Each row below holds a small network's activations on one input, seen along a few directions.
In each table, some parts of the input vary, and every possible input appears once, in random order.
Descriptions start from the smaller parts, as in this example, which fits no table here: values(3) and (point or line(9) or (line(6) and ring(8))).
Shared parts are said once, and a part with two or three values counts as separate values.

Table:
R1: [ 24  16  -6  15  -2  37 -27  27  -2 -29   8]
R2: [-20 -14   1 -33  -1  -8  23 -12 -12  17 -45]
R3: [ 11  -4  15  20 -16  44  10   8 -40  -4   1]
R4: [ 26 -14  -2  71  -3   9  10 -12  23  -8  19]
R5: [-34  26   8 -18  16 -10 -49  16  23  -6  24]
R6: [ 34  -7 -20  61  -1  -5  -6  -1  37 -19  23]
R7: [-23  -7   2  10   6  22 -28  25  27 -22 -30]
R8: [ 28 -16  -6  36 -12 -10  49 -44  -1  14   9]
R9: [ 22 -23   4  64 -13   5  29 -26   3   8  18]
R10: [ -7   5  -4 -32   0 -25 -16  15  21  -5 -40]
R11: [-31  20  -4 -49  16 -33  -9 -10 -12  30  15]
R12: [-47  -9  21 -22  13   5   3 -25 -33  27  15]
R13: [ 41   9 -24  39   3 -26  -7  -4  47 -24  18]
R14: [ 18  -8   4 -12 -19  23  29  -2 -45   5   0]
R15: [ 30   6  -4 -34 -15   8  31  -3 -34  11  -5]
R16: [ 17  -3  10  21  -9  45  -7  26 -17 -20   8]
R17: [-14   1  -9 -14  -1  -4 -26  30  38 -24 -31]
R18: [ 49  13 -22  18   3 -44  10 -17  33  -5   9]
R19: [-52  -4  22  14  21  22 -26  10 -10   0  26]
R20: [ 46   8 -24  13   2 -48  28 -31  11  12   6]
R21: [-30 -25  15  18  -2  31 -10  22  11 -12 -29]
R22: [ 39  -7  -7  15  -6 -31  50 -40   5  19   7]
R23: [ 32  22 -18 -12 -10  11 -23  31  10 -35   8]
R24: [ 38  26 -17 -31 -11 -12  -9  21  -6 -15   1]
R25: [-54 -17  29   4  10  19  -8  -3 -27  15  25]
R26: [-43  13  13   7  21  11 -46  16   9  -6  28]
R27: [ -7   0 -11 -42  -3 -20   8   3   9  16 -44]
R28: [-36 -28  17  10  -6  33  11   3  -7   2 -34]
R29: [-30  28   1 -39  19 -30 -33   0   5  12  17]
R30: [ 38  26 -10 -38  -9  -7  10   1 -21   2  -7]
R31: [-28 -33  10 -17 -11   7  27  -5 -16  11 -37]
R32: [-36  -1  15 -43  14 -19   2 -22 -29  34  13]
The inputs of R18 and R4 match in every part but one. If R24 is changed in the same way as R18 into R4, which row does it become?
Answer: R16
What is each input in this table made of?
Answer: line(4) and ring(8)

Table:
R33: [-50  -9  23 -21  12  19 -37  29  17 -23   9]
R34: [-31   8  17 -19   8  21 -41  34  -6 -11   2]
R35: [ 47  -8  -9  85   0   7  17   5  30 -14  26]
R36: [  2  28  -7 -24   7 -32 -12  24  11 -20   4]
R37: [ 71   0 -18  71 -11   6   8 -17  13 -33  14]
R38: [ -3 -21  -2  -5  -8  -7  32 -18 -18  20 -28]
R39: [ -4  17 -19 -21   0 -33 -19  22  25  -8  -7]
R40: [-53 -11  21   5  16  36   6   8 -17   3  -1]
R41: [-27  -5  20 -10  -3  30  -9  -2 -38   4  -3]
R42: [ 29  -2 -23 -30   5 -28  18 -28   4  17  -4]
R43: [ 14  12  -5 -21   5 -26  17 -30   7  22   8]
R44: [-38  -3  10 -28 -15  21 -40  33  14 -13  -3]
R45: [-15  21  -9 -12  12 -24 -29  -1  18   3  13]
R46: [ 30  18 -19 -27   6 -22  21 -34 -13   7  -3]
R47: [ 10 -11   6  -7   2  -5  33 -18 -37  18 -16]
R48: [ 66  -6 -19  71 -21  10  12   1  30 -21   5]
R49: [-14 -17  13   1  -3  -5  33 -12 -18  32   0]
R50: [-33 -11  19  -7 -11  31 -11   4 -21  17 -16]
What is each input in this table made of?
Answer: values(3) and (point or ring(5))
The inputs of R43 and R46 match in every part but the values(3) part. If R40 is changed in the same way as R43 into R46, which row does it become?
Answer: R41
List by row number the other rows that have the values(3) part in common with R39.
Answer: R38, R42, R44, R48, R50

Table:
R51: [ 20  15 -26  61  10  18 -50  35  46 -46   8]
R52: [ 57 -27  -3  29 -13  17  51 -27 -15  14   5]
R53: [-39 -28  36   2  -1  59 -10  27  -9  -4   0]
R54: [-36 -21  13  15   0  12  -3 -14 -14   4  17]
R55: [-63  -8  34  19  13  23 -24  12 -21   8  16]
R56: [-67  20  19 -29  31  -1 -32   7   0  20   8]
R57: [-14  12  -1 -18  18 -43  13 -37   5  17  -4]
R58: [ 28 -11  -2  40  -5 -19  47 -41 -13  26  23]
R59: [-22   7  -5 -64   9 -21 -17  11  -7   8 -14]
R60: [ 41  15 -15 -43 -15 -56  26 -22  -5  24  -4]
R61: [  2   8  -3 -50  -4 -53   9  -2   0  15 -21]
R62: [ 49  13 -31  70  10  -4 -18  26  45 -41  11]
R63: [-45  16  13 -67  20  -3 -38  34 -11   9  -9]
R64: [ -6  17   4  47  12  30 -73  43  43 -60  14]
R65: [ 17 -34   7  19  -6  22  36 -10  -8  -1  -9]
R66: [ -9  -7   0 -37 -24  25  -8  15 -16 -10 -23]
R67: [ 55  11 -19  -7 -26  -7  42 -13 -18  14 -25]
R68: [ 24  22 -15  -7   5 -49  29 -54  -1  30  11]
R69: [ 16   2 -16 -23 -15   8  32  10  -8  -1 -27]
R70: [-44   3   8 -34   3 -19 -15 -19  12  17  11]
R71: [-34   5  22 -41 -10  38 -27  33 -24 -17 -21]
R72: [ 88  18 -30  78 -12 -17  -9   3  40 -32  27]
R73: [-13 -28  11  15  -8  42   4   4 -11   0 -13]
R74: [ -8 -19   0  23   8  -4  35 -21 -10   7  20]
What is each input in this table made of?
Answer: line(4) and (point or ring(5))
The inputs of R57 and R56 match in every part but the line(4) part. If R62 is changed in the same way as R57 into R56, which row does it become?
Answer: R64
Which other rows does R59 become when the line(4) part takes its other values? List them by row number.
Answer: R60, R61, R63
Start at R66 and move only the ring(5) part, one step at a time. The first step leads to R73. Which rows follow, in order?
Answer: R54, R70, R59
